Each row below holds a small network's activations on one input, seen along a few directions.
In each table, some parts of the input vary, and every possible input appears once, in random order.
A made-up example of a description, with smaller parts first: one of 3 separate values, together with either a single point or one of 9 places around a ring or (one of 4 places along a line, together with one of 8 places around a ring).
Shared parts are said once, and a part with two or three values counts as separate values.

Other details of the inputs vary at random and push rows far along three fixed directions, the same in every table; ignore that.

Rows:
R1: [ 43  -4  11   6  25 -23 -13  26  -2  11 -26]
R2: [-11 -26  -1   3  -7 -34  14  -6  13  24  47]
R3: [-28   8 -19  23 -14  16  -8  15  43  -7  -8]
R4: [-13  32  -4  43   1  13   2  15  17 -14 -37]
R5: [ 23   4   5 -12  16  -1 -45   2 -16  27 -28]
R6: [-14  -9  10  -4 -48 -19  13 -29 -11   9  27]
R7: [ 46 -29 -19  15 -27 -19 -33 -18 -21  18 -55]
R8: [-12  33  19 -14  16  39  -7   6 -25 -22   0]
R9: [  8   8 -17  -2 -19 -47  13 -46   9  28  14]
R10: [-45  23   0 -15  16  25  -1  -4   1 -12  48]
R11: [-35 -15   5  36  23  17  -4 -18  38  -9 -47]
R12: [ -8 -27 -18  13 -27  -9  21  -5   7  32  40]
R13: [ 25   9   6   3 -25 -10  -9   9  -5 -12 -25]
R14: [-19   1 -23  39 -19 -14  29 -15  50  13  -7]
R15: [ 30 -33  17 -14  29   0 -24  10 -38   6  -3]
R16: [  3   7  14   1   5   9 -33 -15  17  24 -57]
R17: [ 16   3  12 -10 -23 -12  13   2  15  10   0]
R18: [ -6 -25   7 -33 -21   3  24 -13   3   6  46]
R19: [-46   9  11  -3 -23  14  22 -25   9 -30  23]
R20: [ 46 -32   5 -33  -2  13 -17  22 -22  -2  -7]
R21: [-33  21  11  -5 -20   6  36 -19  19 -30  25]
R22: [ 33 -31   9   9   9  -7  -8  20 -14  32 -11]
R23: [  6  48  16   8  11  11 -12   4  14  -5 -51]
R24: [  9 -33  11  16  -6  -9  -7  -1 -22  32   5]
R25: [-34  23   3  17  26   4 -36   9  27  -6 -23]
R26: [-25 -11 -17 -68  14 -12  18  38 -61  13 -18]
R27: [ -6  28  14   6  -1  11 -18  -9  -2   3 -34]
R28: [ 52  12   0 -29  24  -6 -11  -3 -40   4  -7]
R29: [ 64 -15 -15 -25  26 -26 -11 -27   6  26 -44]
R30: [ 24 -20  24 -17 -20   0 -27   1 -21  22 -19]
R31: [ 38  -1   0  -2   6  18  11  24 -55  -7  15]
R32: [  5  -1  -3 -22  39   7 -14  20  -4  -5  18]
R33: [ 25  18  14 -32   1  11  18  -1 -42   0  34]
R34: [-15 -21   2  -8 -48  -6  -1  -5  -9   9  43]
R35: [-44   5  12  28  12  -4 -14   2  30  -5  -5]
R36: [  9 -27  -4 -13 -38 -15   1   1   8  15  23]
R37: [ 11   1  -5   5   4   6  -3  -3  50 -28 -63]
R38: [ 35 -24  15 -21 -15  -8 -16   4   1  27 -24]
R39: [ 28   6  -6  -4   3 -41  -6  -7 -18  15   9]
R40: [ 21 -13  -6  -9 -40 -23  15   1   8   9  21]
R41: [-21  34  -3   4  26  11 -24  13  41   2 -22]
R42: [-41 -11 -24  30 -37  -2  -5 -25  40   5  -2]
R43: [-29  29   3   5 -12  19  17   7  19 -51   6]
R44: [ -1  -4 -18  18  -5  17 -16 -12   2 -26 -41]
R45: [-13   3  -4   1   5  47 -21  29 -16 -26   6]
R46: [ -7 -13  10  -7   6  -8  13  -2 -43 -13  56]
R47: [ 17 -10   7 -29  31   9 -27  18 -46   2  27]
R48: [  0   2 -12 -15   4 -30  23 -23 -14  -4  51]
R49: [-12  35   5 -12  29  26 -17   8 -25 -25   6]
R50: [ -3 -25  -9   6 -55 -32   3 -38   1   6   4]
R51: [-43  30   1  38  -9  30   3  23  -9 -21  16]
R52: [-10 -14   9 -21 -17  26  -6  13 -22 -19  33]
R53: [ -3   4 -10  -5  11  44 -11  41  -2 -25  10]
R54: [-18  20 -20  28 -32  -6  11  -4  20 -14   4]
R55: [  8  15   0 -13  -6 -11 -14  -6 -40  15  29]
R56: [ 20 -25 -20   3  -8  -5  34 -10  -2  13  22]
R57: [-45  20  14 -17   4  38   9  -6   0  -9  41]
R58: [ -2  -5  -9   1  -9 -37  -8 -23 -19  15  25]
R59: [  5  35  23   9  -4   7 -12  13  16 -20 -54]
R60: [  2   1  -2  20  13  31  -9   9 -24 -20 -28]
R61: [  6  20  13  24  18 -19  -8  13   7 -11 -26]
R62: [ -3  -9   7  10  47   7 -17  11  36 -15 -46]
R63: [  6  -6   8   4   1  -1  37   6 -39  -6  53]
R64: [-19   6   0  34   0 -10  29   7  32   5  10]
R65: [ 18 -36 -38   2 -30 -25  28 -39  28  10   6]
R66: [ -5 -18   8  -1  19  20  19  25 -15   0  41]
R67: [-25  32  18 -12   4  31  26  23  24 -37  20]
R68: [ -2 -13   4 -19 -31   9  10  -2 -40 -24  48]
R69: [ 25 -27  -1  13  -9   6 -22   9 -29  31 -16]
R70: [  5  26  -8   5   3  32   0  29 -18 -40   2]
R71: [ -5   2  -1   5  23  46   0  40  -6 -14   8]
R72: [-19  17  32 -14  15  51 -21  28  -5 -31 -17]
R73: [ 46  -2   2 -14  -6 -22   1 -19  10  39 -30]
R74: [ 19   6  13 -10  37   5   9  37 -15 -18  23]
R75: [ -4 -12   7  31  -9 -12   4  -8 -18  10  -2]
R76: [ -4 -34 -31 -41  -8 -60  -1  -6 -19  52 -92]
R77: [ 51 -26 -11 -31  29 -11 -25 -19  -2  29 -34]
R78: [-37  -2 -11  10 -21 -20  16 -54  76  31 -15]
R79: [ 14  11   6 -36   0  11  33   1 -18   8  57]
R80: [ -8 -26  -2  19 -18 -48   6 -39  -1  17  13]
R81: [-25  15 -27  15 -10 -42  20 -52  76  21  -9]
R82: [-34  19  -8  11  21  -8 -13   8  46  -1   1]
R83: [-26   4  -4  47 -13 -27  29 -27  35   4 -10]
R84: [  8  12  13 -24  28  34 -10  11   8   0 -19]
R85: [-14  25   5  -5  35  16 -19  16 -25 -32   9]
R86: [ 45 -23   3   9  29  -3   7   7  -1   7 -39]
R87: [ 19  18   0 -22  40   4  -1  31 -14 -15  26]
R88: [ -3  23  -8   7  19 -22  -2   9  30   2   0]
R89: [ 10 -11   1   7  13 -29  15 -23   3  -8  -4]
R90: [-50  -9 -11  21  -8  27  18 -11  12  -8  31]
R91: [ 14  18 -16  26   0  10 -16  24  35 -11 -53]
R92: [-13 -26   1  12  -9  -6  29 -22 -29   0  42]
Description of these inputs: one of 2 separate values, together with either a single point or (one of 5 places around a ring, together with one of 9 places around a ring).
Q: The inputs of R58 and R85 match in every part but the choice among 2 separate values. If R9 is changed in the same way as R58 into R85, which row does it become?
A: R28
Q: The inputs of R2 and R62 match in every part but the choice among 2 separate values. If R78 is changed in the same way as R2 into R62, which row does it become?
A: R84
Q: The inputs of R17 and R67 match in every part but the choice among 2 separate values. If R14 is changed in the same way as R17 into R67, which row does it become?
A: R56
Q: Which other rows does R70 become when the choice among 2 separate values takes its other values? List them by row number.
A: R54
Q: A walk changes only the place on the ring of 5. It starts at R65 and steps to R70. List the rest of the walk in order.
A: R44, R45, R53

Rows:
R93: [ 31 -64 -21   4 -37 -18   6 -34  13  18 -31]
R94: [ 38 -26 -26 -34   9 -31  -5 -43  -5  39 -46]
R95: [-85  61  -4  45  -1  73  14  48  20 -71  56]
R96: [-26  84  29  22  62  43 -28  60  57 -62 -75]
R97: [ 36 -47 -19 -30  12 -41 -21 -33   9  30 -33]
R98: [-41  77   4  37  60  36 -18  43  70 -46 -65]
R99: [-104   71   15   42  -29   37   21   19   25  -54   61]
R100: [ -2  -7  13 -42  17   8   0  25 -36   8  86]
R101: [  5   0  -6 -19  -1 -26   1 -62  32  23 -27]
R102: [ 17   1 -20   3  -3 -45  14 -41  38  19 -25]
R103: [ 93  22  25 -25  58   8 -55  67 -48 -13 -60]
R104: [ 17   7  32 -12  -1  43 -23  80 -88   4  49]
R105: [ -1 -18  -2   7  24 -17   6 -28  -6 -19 -47]
R106: [-87  30  -7  58 -36  -9  11 -49  83 -19 -44]
R107: [ 55 -31 -15 -15   0 -56  -3 -23  12  24 -34]
R108: [ 88   4  31 -17  68  17 -55  76 -40   3 -54]
R109: [ 42 -31  -1 -37   3 -38 -15 -45   6  28 -35]
R110: [ 25  18  40 -30 -18  46 -10  73 -86 -10  41]
R111: [ -5 -40  -5 -20 -67 -15  40 -13 -27  13  71]
R112: [ -7 -11 -14  42  -9 -16 -33 -18  32   6 -92]
R113: [-64  23 -17  62 -31  12  19 -60  90 -33 -38]
R114: [-14 -49 -11 -12  -9 -36  48 -37 -43   8  77]
R115: [-26 -25 -19   1 -72 -40  32 -33 -30  24  82]
R116: [ 54   9  15   6   5  16 -56  47 -60 -10 -57]
R117: [-80  29 -39  48  14 -20  38 -45 119  -7 -44]
R118: [-58  68  24  39  10  54 -28  41  35 -49 -74]
R119: [  6 -17 -19  31 -35 -18  -6 -37  12   0 -27]
R120: [-20 -23 -39  -9   4 -32  17 -62  44  33 -23]
R121: [ 41  17  10 -12  -7  52 -15  66 -90 -29  51]
R122: [ 47 -40  -5   0  19 -45   2 -22   9  50 -32]
R123: [ 28 -44 -14   8 -29 -28 -19 -17 -16  35 -46]
R124: [  5 -12 -20   2   1 -49  21 -31  35  20 -28]
R125: [-107   39  -19   32   -7  -19   55  -24   92  -33   81]
R126: [  9   6  25   5 -10  28 -17  55 -74  -1  68]
R127: [ 14 -21  -4  14  12 -44   5 -39  48  24  -8]
R128: [ 39 -49 -27   9 -40 -17   6 -45   5  11 -31]
R129: [-52  25   0  71   5  31 -19  -8  65 -31 -50]
R130: [ -6   3  -6 -18  40   5 -18  12   6   2 -34]
R131: [ 19  35   6 -27  41  22 -36  22  -8 -13 -45]
R132: [-20   0  -8  -1  17 -25  -4 -59  66  12 -83]
R133: [ 36 -31  -7  20 -43 -29  -6 -54  -3  22 -27]
R134: [ 29  15  33 -48  46  35 -30  61 -69  -5  67]
R135: [-29  22  30  12   2  57 -13  66 -17 -21  12]
R136: [ -6 -20 -20 -39 -16 -28  26 -34 -19  33  87]
R137: [ -6 -52   6  -9 -54  -7  36 -12 -20  27  79]
R138: [ 85 -13  23   4  34  61 -55  65 -56 -12 -61]
R139: [  6  -8 -25 -25 -23 -39  54 -20 -21  32  79]
R140: [  6   4  -2 -51  -5  -4  27 -16 -42  26  65]
R141: [ 30 -46  -6 -22  22 -31 -13 -37   3  49 -34]
R142: [ 41  19  18 -35  35  17 -11  90 -66 -13  61]
R143: [-118   12  -24   31  -64   12   70  -36   77  -44   75]
R144: [ 34 -63   3   6  25 -35   2 -49 -18  24 -39]
R145: [ 57 -13  -9 -13   5 -40  12 -36   1  43 -43]
R146: [ 33  34  32 -33  16   7   5  47 -52 -12  73]
R147: [ 32 -34 -17 -34   9 -40  -9 -38  -3  34 -43]
R148: [-58  25  12  47  13  61  -7  25  71 -51 -51]
R149: [ 14 -16   3  20 -19   9  -9 -30  48 -12 -92]
R150: [ 29  24  28 -47  43  42 -23  60 -72   6  63]
R151: [  6 -11  -8  30 -15  -9 -27  -2  -4   3 -37]
R152: [-54 -21   1  -4 -80 -13  65 -40  15   4  93]
R153: [-52  65   8  46  51  27  -5  15  88 -30 -48]
R154: [-34  35   0   5  32  10  17  45  12 -17  27]
R155: [  38   52   38  -18   78   44  -76   44    4  -37 -114]
R156: [ 39 -44   8  -6  10 -39   9 -57 -24  12 -47]
R157: [-45  -5 -17 -33 -26 -33  37 -46  12   2 102]
R158: [ -7 -30 -15 -40 -13 -36  20 -34 -14  22  93]
R159: [-101   63   14   20  -20   60   19   58   19  -61   44]
R160: [-46  70  14  14  85  71 -37  48  46 -36 -78]
R161: [-13 -43 -11 -11 -61 -18  31  -8 -30  27  73]
R162: [  1  22  18  13   4  67  -6  62 -56 -29  72]
R163: [ 50 -47   3  -6 -15   1 -21  12 -18  15 -56]
R164: [  1  17   5  -1  -2  66   2  71 -54 -40  64]
R165: [ 24 -19   1 -12 -46  15  27  -6 -44  -1  67]
R166: [ 42 -23  -2  -1 -22 -13 -31   5 -35  20 -60]
R167: [-54 -17  -6  21 -54 -18  31 -22  -9  21  95]
R168: [ 51 -21   0 -13   5 -48   9 -30   3  38 -40]
R169: [ 33  43  26 -33  13  13  12  46 -56  -1  68]
R170: [-97  37 -15  53 -28  28  25   2  40 -45  62]
R171: [ 65 -20  -4  -5  35 -19  -9  -1  -9  45 -47]
R172: [ 38 -37 -16 -36   4 -43 -18 -38   6  24 -36]
Q: What is each input in this table made of?
A: one of 4 places along a line, together with either a single point or one of 9 places around a ring or (one of 2 separate values, together with one of 5 places around a ring)
Q: The inputs of R105 and R144 match in every part but the place on the line of 4. If R166 is changed in the same way as R105 into R144, which row does it become?
A: R104
Q: The inputs of R146 and R103 match in every part but the place on the line of 4. If R145 is changed in the same way as R146 into R103, which row does it become?
A: R139
Q: Which other rows does R106 become when the place on the line of 4 takes its other values? List them by row number.
A: R112, R115, R167
Q: Which other rows does R94 become when the choice among 2 separate values takes its other values? List them by row number.
A: R139
Q: Which other rows does R133 become when the place on the ring of 9 takes its other values? List them by row number.
A: R99, R106, R110, R113, R118, R149, R152, R165
Q: Which other rows does R107 become when the choice among 2 separate values takes its other values? List them by row number.
A: R172
